Each row below holds a small network's activations on one input, seen along a few directions.
Each table varies a few parts of the input and shows all the possible inputs, shuffled.
A made-up example of a description, with smaller parts first: one of 2 separate values, together with either a single point or one of 9 places around a ring or (one of 5 places around a ring, together with one of 6 places along a line).
Shared parts are said once, and a part with two or three values counts as separate values.
(in the rows, 128 means zero)

Other details of the inputs vary at random and push rows far along two fixed directions, the same in every table; ignore that.

A family of inputs:
row 1: [204  52 198 133 129 192 158 143 101 177 100]
row 2: [107 176  59  93 157  62  86 101 226  67 196]
row 3: [ 92 132 120 143  88  93 153 154 101 162 105]
row 4: [192  65 132  71 197 149  70  83  66 122 187]
row 5: [ 42 164  79 125 169 101 100  93 175  77 180]
row 6: [194 122 127  96 210 157 119  90 101 123 133]
row 7: [224  94 149 159 199 188 144  89 107 131 117]
row 8: [119 110 180 167  24 140 181 185 150 168  68]
row 9: [ 63 125  78 111 133  60  84 108 176  95 194]
row 10: [ 92 127  86 114 132  93 108 126 110 143 148]
row 11: [ 70 155 120 178  88 120 161 159 173 156  86]
row 12: [ 71 151  66  87 143  73  78  96 203  71 226]
row 13: [239 128  81  44 228 137  79  93  98 127 184]
row 14: [ 63 191  79 136 166 102  82 102 207  99 155]
row 15: [115 139 156 168  32 141 184 192 124 190  50]
row 16: [212  96 119  92 180 150  87 135  71 179 131]
row 17: [ 98 153  72 117 144  50  96 112 203  90 165]
row 18: [ 85 124 169 164  28 146 191 173 104 153  66]
row 19: [202 108 167 111 120 187 130 155  80 166  96]
row 20: [ 75 167 123 164  78  98 119 154 151 152  77]
row 21: [121 116 174 176  48 117 181 158 128 149  43]
row 22: [ 91 119 154 141  63 134 151 134 135 121 120]
row 23: [ 46 154  90 136 112  81 103 126 143 108 140]
row 24: [172  59 189 136 133 207 170 139  48 154 105]
row 25: [191  83 177 110 136 162 139 132  19 174  93]
row 26: [ 72 158 137 176  97 132 146 150 173 132  88]
row 27: [ 92 118 169 169  25 153 191 182 105 146  76]
row 28: [206  88 184 116 109 189 128 141  94 159 106]
row 29: [203 101 135 110 183 160 154 118  91 155 112]
row 30: [122 129 160 182  50 123 184 182 115 150  43]
row 31: [193  82 174 123 166 189 117 112 113 142 127]
row 32: [189  76 162 101 109 179 163 150  39 186 109]
row 33: [ 94 114 159 153  76 109 145 137 116 130 109]
row 34: [101 171  78 193 133  80 112 105 192  98 118]
row 35: [179  83 158  94 199 168 114  82  95 110 175]
row 36: [ 57 166 100 139 111  75 112 132 142 108 136]
row 37: [117 133 121 134 126 109  83 126 160 122 133]
row 38: [102 193  87 124 118  93 120 129 180  94 128]
row 39: [187  82 113  75 201 151  71 107  60 120 187]
row 40: [ 99 159 142 134  80 124 154 139 113 136 106]
row 41: [102 136 114 131 125 103 110 140 115 110 150]
row 42: [117 205  45 144 177  87  74  78 226  59 184]
row 43: [107 108 122 118 119  84 118 128 138 120 161]
row 44: [114 142 143 170 110 137 172 146 149 115  90]
row 45: [212 125 134  81 170 174  87 119  88 154 135]
row 46: [ 92 140 125 141 143 132 134 126 138  96 153]
row 47: [232 129  99  59 216 152  78 103 106  98 185]
row 48: [211  93 138 105 173 166  80 144  76 148 137]
row 49: [208 101 134  94 185 160  75 131  76 154 129]
row 50: [125 131 181 170  31 136 195 162 139 143  49]
row 51: [ 73 166 115 143  64  99 166 158 140 141 116]
row 52: [ 60 193  53  91 157  81  68  86 176  79 200]
row 53: [ 86 150  77 122 139  65  65 123 211 105 177]
row 54: [ 81 135 155 159 109 136 171 136 123 124 105]
row 55: [ 90 131 138 166  95 102 180 135 193 116 101]
row 56: [ 82 163  72  87 148  67  82  99 204  69 226]
row 57: [ 51 145  95 127 159 102  98  79 190  70 189]
row 58: [ 78 138 117 130 151 132 126 100 130 114 140]
row 59: [202 105 144  82 164 174 113 128  68 122 169]
row 60: [105 137 147 173 104 154 143 158 154 131 100]
row 61: [ 91 161 104 162  76  76 164 159 147 153  74]
row 62: [ 83  72 190 177  50 145 213 152 129 158  81]
row 63: [172  84 117  84 209 165 115  96  77 144 170]
row 64: [ 93 185  65 122 153  65  87 113 177  91 142]
row 65: [171 107 142  91 207 166 116  89  75 127 156]
row 66: [ 97 201  84 122 119  88 116 118 180 100 125]
row 67: [111 130 175 187  73 149 213 160 127 148  35]
row 68: [194  41 207 120 134 183 182 129  71 162 119]
row 69: [215 113 127  89 188 139 103 106  68 146 116]
row 70: [209 102 131  50 206 157  72  76  94 100 213]
row 71: [ 71 183  98 121 110  96 117 128 160  92 157]
row 72: [ 88 141 148 175  94 120 175 126 179 109  86]
row 73: [183  81 139  84 178 156  95 105  34 155 140]
row 74: [119 136 170 175  33 157 171 195 129 156  60]
row 75: [ 83 132 135 155 108 123 180 141 125 147 108]
Description of these inputs: one of 3 separate values, together with either a single point or (one of 4 places along a line, together with one of 6 places along a line).
Changing only the choice among 3 separate values turns row 32 into row 10. The same change can be made to row 52. Which row results? -> row 73
Changing only the choice among 3 separate values turns row 67 into row 38. The same change can be made to row 75. Which row results? -> row 51
Which other rows does row 47 become when the choice among 3 separate values takes its other values? List them by row number. -> row 30, row 44
Which other rows does row 17 become when the place on the line of 6 takes its other values? List them by row number. -> row 21, row 30, row 61, row 64, row 69
A walk changes only the place on the line of 4. It starts at row 45 and steps to row 66. List the rest of the walk in order. -> row 40, row 52
Which other rows does row 54 become when the place on the line of 6 takes its other values? List them by row number. -> row 35, row 46, row 65, row 68, row 75

A family of inputs:
row 76: [154  72 208 117  97 191 188 148  82 162 111]
row 77: [192 105 141 134 181 188 122 137 126 133 124]
row 78: [148  99 161 146 106 174 174 142  40 158  78]
row 79: [102 149  60 107 180  67  74  93 134 103 177]
row 80: [163  47 195 138  88 155 146 153  71 157 101]
row 81: [189 113 148 114 175 191 136 131 138 149 118]
row 82: [ 54 143  88 102 127  70  99 116 209  97 190]
row 83: [169  75 179 114 147 176 129 124  73 121 151]
row 84: [183 120 129 148 183 141 102 121 108 150 104]
row 85: [149 105 158 130 115 153 162 130  47 171  74]
row 86: [168  90 136  93 156 113 103 102  82 156 141]
row 87: [ 44 112 142 177  40  92 161 170 169 126 108]
row 88: [204 118 176 152  89 162 174 112 101 154  83]
row 89: [100 162  63  81 189  99 112 102 142 116 178]
row 90: [105 116  65 103 163  78  74 111 161  98 198]
row 91: [ 44 118 130 183  31  77 156 164 151 134  86]
row 92: [156 102 154 115 158 170 124 108  74 108 158]
row 93: [ 48 157  79 158  99  62 136 140 162 120 128]
row 94: [ 86 100 175 160  75 122 148 145 129 119 123]
row 95: [ 54 192 113 196 111 100 121 131 189 116  82]
row 96: [221 127 114  95 171 151 127  90 137 131 176]
row 97: [ 89 125 104  95 157  86  57  90 166  91 190]
row 98: [180 146 101 107 229 123  55  78 130 129 148]
row 99: [ 30 127 165 191  29 101 176 173 177 119 107]
row 100: [191 113 151 132 168 158 138 134 110 183  95]
row 101: [115 126  76 105 170  66  76  99 144 108 186]
row 102: [157  85 167 145 109 185 191 159  37 169  78]
row 103: [ 94 108 109 107 113  94 122 133 155 138 153]
row 104: [138 118 151  96 163 164 112  89  89 108 159]
row 105: [141 109 164 128 112 173 164 124  48 162  78]
row 106: [107 188  66 151 128  78 116 101 218  80 177]
row 107: [149  72 195 142 102 184 170 155  80 139 121]
row 108: [142 119 126  70 204 142  68  75 118  83 209]
row 109: [ 34 152 123 172  53  73 160 143 140 145  71]
row 110: [172  60 165 142  97 133 171 160  65 184  97]
row 111: [120 170  72 140 208 114  71 111 183  98 166]
row 112: [182 148 113  76 126 138  58 162  79 139 150]
row 113: [ 40 162 109 160  97 110 145 133 170  87 153]
row 114: [102 165  72 137 132 109  94 117 221  91 158]
row 115: [ 29 157 156 166  43 126 203 155 166 129 100]
row 116: [147  70 212 125  95 166 145 130  84 150 107]
row 117: [163 107 138  89 159 175 161 123  62 161 125]
row 118: [ 34 177  99 134 105 112 157 125 170 106 142]
row 119: [ 91 146 139 167  42 133 182 155 202 149  68]
row 120: [107 193 108 134  99  70 163 143 213  88 101]
row 121: [ 64 139 109 129  94  67 153 140 171 148 132]
row 122: [ 97 166 127 200  45 100 182 136 179 114  89]
row 123: [190  99 176 139  90 184 151 125 117 160  64]
row 124: [212 114 165 139 101 137 183 164 112 123  61]
row 125: [171 103 155 176 135 155 151 158 105 177  68]
row 126: [144  97 175 149 105 184 174 138  46 143  90]
row 127: [159  92 134  60 195 142  89  95 132 109 217]
row 128: [196 141 122  55 117 154  86 170  83 169 149]
row 129: [148  91 170 147 108 191 184 149  51 148  97]
row 130: [ 35 153 125 165  45  75 195 162 156 162  74]
row 131: [178 140  94 113 243 140  53  93 133 109 164]
row 132: [ 33 194  79 122 141  97  97  88 166  75 165]
row 133: [159 111 102 108 180 136 127 124  70 137 149]
row 134: [179 125 131 116 197 168 114 123 131 152 126]
row 135: [ 54 130 113 141  78  73 114 126 162 124 119]
row 136: [196 148  78  55 167 136  36 150  97 128 198]
row 137: [120 155 116 157 154 137 111 128 176 103 118]
row 138: [122 185 107  86  83 113  62 159 115 136 131]
row 139: [232 131 122  87 193 122 107 110 118  81 134]
row 140: [ 49 186  52 137 146  64  99 109 156  89 155]
row 141: [ 89 147 135 191  41 123 163 151 189 125  65]
row 142: [176 143 106  92 229 154  60  82 152 101 166]
row 143: [215 153 115  71 197 106  90  87 138  75 143]
Changing only one part turns row 99 into row 127. The same change can be made to row 110. Which row results? -> row 121
Changing only one part turns row 82 into row 97. The same change can be made to row 118. Which row results? -> row 132
What is each input in this table made of? -> one of 4 places along a line, together with either a single point or one of 6 places along a line or one of 10 places around a ring
Which other rows does row 92 become when the place on the ring of 10 takes its other values? List them by row number. -> row 78, row 79, row 80, row 83, row 91, row 94, row 101, row 126, row 140

A family of inputs:
row 144: [215 108 129 104 166 138 105 137  82 159 119]
row 145: [ 44 128 153 181  48 124 170 167 173 141  95]
row 146: [ 61 130 111 139 139 114 124 118 141 122 147]
row 147: [130 140 105 154 155 109 132 116 149 116 113]
row 148: [128 112 102 100 186 122  76  98 166 104 198]
row 149: [ 54 131 150 177  67 100 179 131 144 119  94]
row 150: [ 70 122 113 142 141 107 122 112 145 121 145]
row 151: [151 139  93 126 138  96 105 135 134 130 123]
row 152: [168 159  95 103 199 125  80  97 184  95 157]
row 153: [108 163 101 157 157  99 125 118 166 114 119]
row 154: [153  82 164 126  79 127 145 151  74 165  99]
row 155: [132 147  86  65 162 100  79 108 117  96 194]
row 156: [206 114 143 118 192 167 125 109  94 145  99]
row 157: [234 123 140 111 170 185 135 120 114 144 120]
row 158: [108 124  90  96 148  91  74 122 129 131 174]
row 159: [102 138 124 119  81  93 135 143 118 125 126]
row 160: [ 89 187 110 185  95 120 173 139 168 131  75]
row 161: [214 121 127  94 165 147 101 133  87 157 107]
row 162: [ 60 148 157 171  35 119 193 155 172 110  94]
row 163: [163  94 147  92 123 154 123 154  52 173 130]
row 164: [ 82 171 118 157 135 136  96 116 139  94 128]
row 165: [195 122 148 135 164 166 141 117 102 154  85]
row 166: [166  89 149 101 172 178 144 114  58 148 140]
row 167: [182 133 142 130 105 142 137 154 102 172  71]
row 168: [ 98 141 130 134 102 110 141 121 175  92 146]
row 169: [155 169  99 121 170 122  97 104 197 103 143]
row 170: [ 70 123 129 154  55  86 140 157 135 150 103]
row 171: [ 92 138 119 123 137 130 146 113 118 110 144]
row 172: [ 97 114 104 121 172 106 102  90 141 108 171]
row 173: [ 51 123 145 181  69  99 172 132 146 125  93]
row 174: [139  89 182 143 101 154 187 130  74 142  93]
row 175: [ 77 136 137 148  48  84 151 153 132 134 102]
row 176: [124 132 101  89 185 135  83 107 156 101 203]
row 177: [183  56 182 129 123 173 148 131  98 156 119]
row 178: [176  82 176 115 127 191 162 143  85 155 122]
row 179: [162  77 198 148  77 162 182 145 105 145  91]
row 180: [123 117 118 118 148 111 102 100 172  92 176]
row 181: [168 180  61  87 180 111  76 113 143 120 163]
row 182: [134  97 178 139 102 162 188 132  71 139  96]
row 183: [ 88 158  98 103 105  99 119 139 126 118 150]
row 184: [ 64 142 111 134 138 118 129 120 137 118 151]
row 185: [ 97 175 106 129 108 117  75 142 129 111 131]
row 186: [164 101 140  89 123 154 131 150  54 167 129]
row 187: [ 94 171 131 156 108 143 100 130 172  90 127]
row 188: [212  87 156 138 144 160 147 135 117 141  99]
row 189: [126 150 133 167 112 116 147 145 184 123  99]
row 190: [117 133 134 119 119 142 144 129 146 110 147]
row 191: [118 130  80  76 172 101  58 117 120 126 194]
What is each input in this table made of? -> one of 3 separate values, together with either a single point or one of 5 places along a line or one of 10 places around a ring
Changing only the choice among 3 separate values turns row 153 into row 144. The same change can be made to row 156. Which row results? -> row 161
Changing only the choice among 3 separate values turns row 179 into row 175. The same change can be made to row 190. Which row results? -> row 183
Which other rows does row 151 become when the choice among 3 separate values takes its other values? List them by row number. -> row 147, row 188
